Each row below holds a small network's activations on one input, seen along a few directions.
Each table varies a few parts of the input and shows all the possible inputs, shuffled.
A made-up example of a description, with smaller parts first: one of 2 separate values, together with either a single point or one of 9 places around a ring or (one of 4 places along a line, together with one of 8 places around a ring).
Shared parts are said once, and a part with two or three values counts as separate values.
In the rows, 128 means zero.

Other details of the inputs shift rows strongly along three fixed directions, in all tables alike. That doesn't count.

A family of inputs:
row 1: [144 143 126 157 206 150 133 142 111 163 123 174 142 135]
row 2: [135 127 127 164 202 152 118 146  87 158 143 147 143 136]
row 3: [100 164 145 148  98 137 196 146  98 109 156 139 148 227]
row 4: [130 114 123  78  41  96 115 123 164  61 172 103  55 135]
row 5: [109 119 130 158 195 160 109 138 101 134 128 172 156 156]
row 6: [136 137 131 163 205 158 123 145  97 161 133 158 144 132]
row 7: [136 134 122 164 196 133 127 147 100 168 126 167 136 139]
row 8: [124 108 138 129  95 119 125 159 127  60 241 147  49 217]
row 9: [134 146 168 144 103 129 205 126 103 100 169 140 174 223]
row 10: [139 182 142  87  74 127 184 118 129 126 103  77 146 121]
row 11: [132 170 140  92  68 113 179 122 119 133 107  66 141 131]
row 12: [131  92 138 175 173 128 122 120 118 137 145 185 160 163]
row 13: [107 171 149 137 103 130 189 139  94 110 155 140 151 232]
row 14: [127 132 123 178 191 135 131 153 107 165 131 163 134 138]
row 15: [107  54  98  99 110 109  26 101 176  68 128 147  69  88]
row 16: [137 135 125 110 145 150 101 112 141 157  74 103 145  48]
row 17: [138 127 117 105 145 129 105 109 123 160  71  96 146  50]
row 18: [117 119 119  92  38  96 124 132 189  71 170 111  56 134]
row 19: [124 178 139 105  66 122 189 127 137 133 103  77 144 120]
row 20: [137 136 126 107 147 152 103 112 149 159  72 108 144  48]
row 21: [132  94 136 118 123 141  95  93 148 128  86 118 181  65]
row 22: [134 184 143  89  72 120 186 122 139 136 100  85 146 123]
row 23: [118  53  97 169 163 104  50 159 149  96 210 193  34 156]
row 24: [135 134 116 110 139 124 105 112 144 165  70 113 139  55]
row 25: [140 123 112 107 144 127 103 109 121 156  73  91 146  51]
row 26: [115  21 103 124  86  99  39  95 198  78 147 154  80  82]
row 27: [135 165 135  94  66 112 177 123 117 129 110  61 141 134]
row 28: [129 122 117 180 191 132 127 154 100 162 136 150 135 143]
Description of these inputs: one of 4 places along a line, together with either one of 2 separate values or one of 5 places along a line.
- Changing only the place on the line of 4 turns row 24 into row 19. The same change can be made to row 22. Which row results? => row 18
- Which other rows does row 15 become when the place on the line of 4 takes its other values? List them by row number. => row 3, row 5, row 13
- Which other rows does row 26 become when the place on the line of 4 takes its other values? List them by row number. => row 9, row 12, row 21
- Which other rows does row 8 become when the place on the line of 5 takes its other values? List them by row number. => row 2, row 6, row 16, row 20

A family of inputs:
row 29: [127 192 169 113  84 155 222 128 101 121 127  87 190 176]
row 30: [156 101 134 200 231 130 132 140  80 182 142 186 174 149]
row 31: [119  93 116 107 125 137  70  95 145 135  73  96 147  43]
row 32: [120  92 108 122 118 115  84 100 160 153  69 103 141  38]
row 33: [133 158 128  66  27 101 144 121 177 104 126  75  77 104]
row 34: [155  99 141 188 238 152 117 136  66 163 152 183 175 162]
row 35: [125 156 132 157 117 110 185 175  92 114 201 142  87 228]
row 36: [125  84 113 113 100 109  76 151 143  52 231 146  14 179]
row 37: [117 131 138  66  40 120 130  99 164  70 122  93 115 121]
row 38: [118  99 102 113 120 108  81  95 162 146  61 115 141  50]
row 39: [121 170 142 130 163 155 161 113  87 171  60 110 219 119]
row 40: [145 194 135 141 167 140 190 139  96 202  66  91 188  92]
row 41: [138 217 160  94  89 148 221 143  96 129 129  74 156 172]
row 42: [120  76 120 136  80 100 100 139 178  64 211 166  51 170]
row 43: [138 120 108  92 143 136  76 113 144 142  79  86 120  32]
row 44: [144 146 121 191 239 145 131 167  98 189 136 190 132 143]
row 45: [119 140 140 154 110 115 180 150 120  98 184 173 113 238]
row 46: [122 144 122  66  39 113 132 120 133  84 134  54  86 116]
row 47: [119 104 115  94 129 133  72  90 151 129  59 116 149  50]
row 48: [125 107 121  97 130 142  79  92 159 129  70 116 148  40]
row 49: [120 113 130 192 233 158 109 145  77 160 139 192 165 169]
row 50: [121 133 129  80  29 101 144  99 177  89 111  94 112 111]
row 51: [122 137 156 161 127 146 172 159  98  93 211 158 125 238]
row 52: [116  44  91 173 190 110  31 129 152 136 138 195  90  99]
row 53: [134 218 155 113  71 121 247 146  92 148 124  61 156 174]
row 54: [118  73 121 141  78  98 100 143 171  66 215 158  52 175]
row 55: [134 175 143 145 155 148 187 117 114 187  60 123 210 103]
row 56: [135  69  96 138 212 139  11 140 151 128 157 200  51  92]
- Describe the family of inputs behind these rows. => one of 2 separate values, together with either a single point or one of 5 places along a line or one of 8 places around a ring
- Changing only the choice among 2 separate values turns row 49 into row 52. The same change can be made to row 39. Which row results? => row 38

A family of inputs:
row 57: [138  94 120 176 235 153  81 120 104 187  90 171 179  82]
row 58: [125 139 122  89 104 131 110 114 145 120 100 100 114  87]
row 59: [134 193 146 139 134 141 210 149  76 160 123  99 170 171]
row 60: [111  81 120 157 134 116  94 149 141  77 210 200  70 207]
row 61: [131 143 140 108  67 114 163 144 122  86 184  98  88 183]
row 62: [127 105 126 105  88 114 113 100 146 119  99  92 139  83]
row 63: [128  86 117 177 130  92 121 155 159 102 208 207  63 197]
row 64: [123 106 116 171 234 160  83 120 113 180  79 184 175  87]
row 65: [127 184 162 134 129 157 208 128  93 143 110 117 203 174]
row 66: [128 114 133  96  92 129 112  97 151 112  98  97 147  84]
row 67: [137 146 137 167 213 159 137 157  87 148 154 181 139 176]
row 68: [116 112 118 104  86 110 110 103 153 119  94  99 131  88]
row 69: [134 141 115 115  97 105 134 127 167 152  97 103 108  71]
row 70: [123 108 119 106  87 109 113 103 149 120  97  96 136  84]
row 71: [124 131 115  98  97 116 111 119 145 128 101  88 111  84]
row 72: [120 155 136 102  68 117 161 145 130  86 174 111  86 188]
row 73: [142 193 157 132 140 151 207 144  73 159 127  98 178 167]
row 74: [136  71 105 126 169 129  36 130 150 106 158 163  68  93]
- Describe the family of inputs behind these rows. => one of 2 separate values, together with either a single point or one of 8 places around a ring
- Changing only the choice among 2 separate values turns row 71 into row 68. The same change can be made to row 67. Which row results? => row 65
- Which other rows does row 73 become when the choice among 2 separate values takes its other values? List them by row number. => row 57
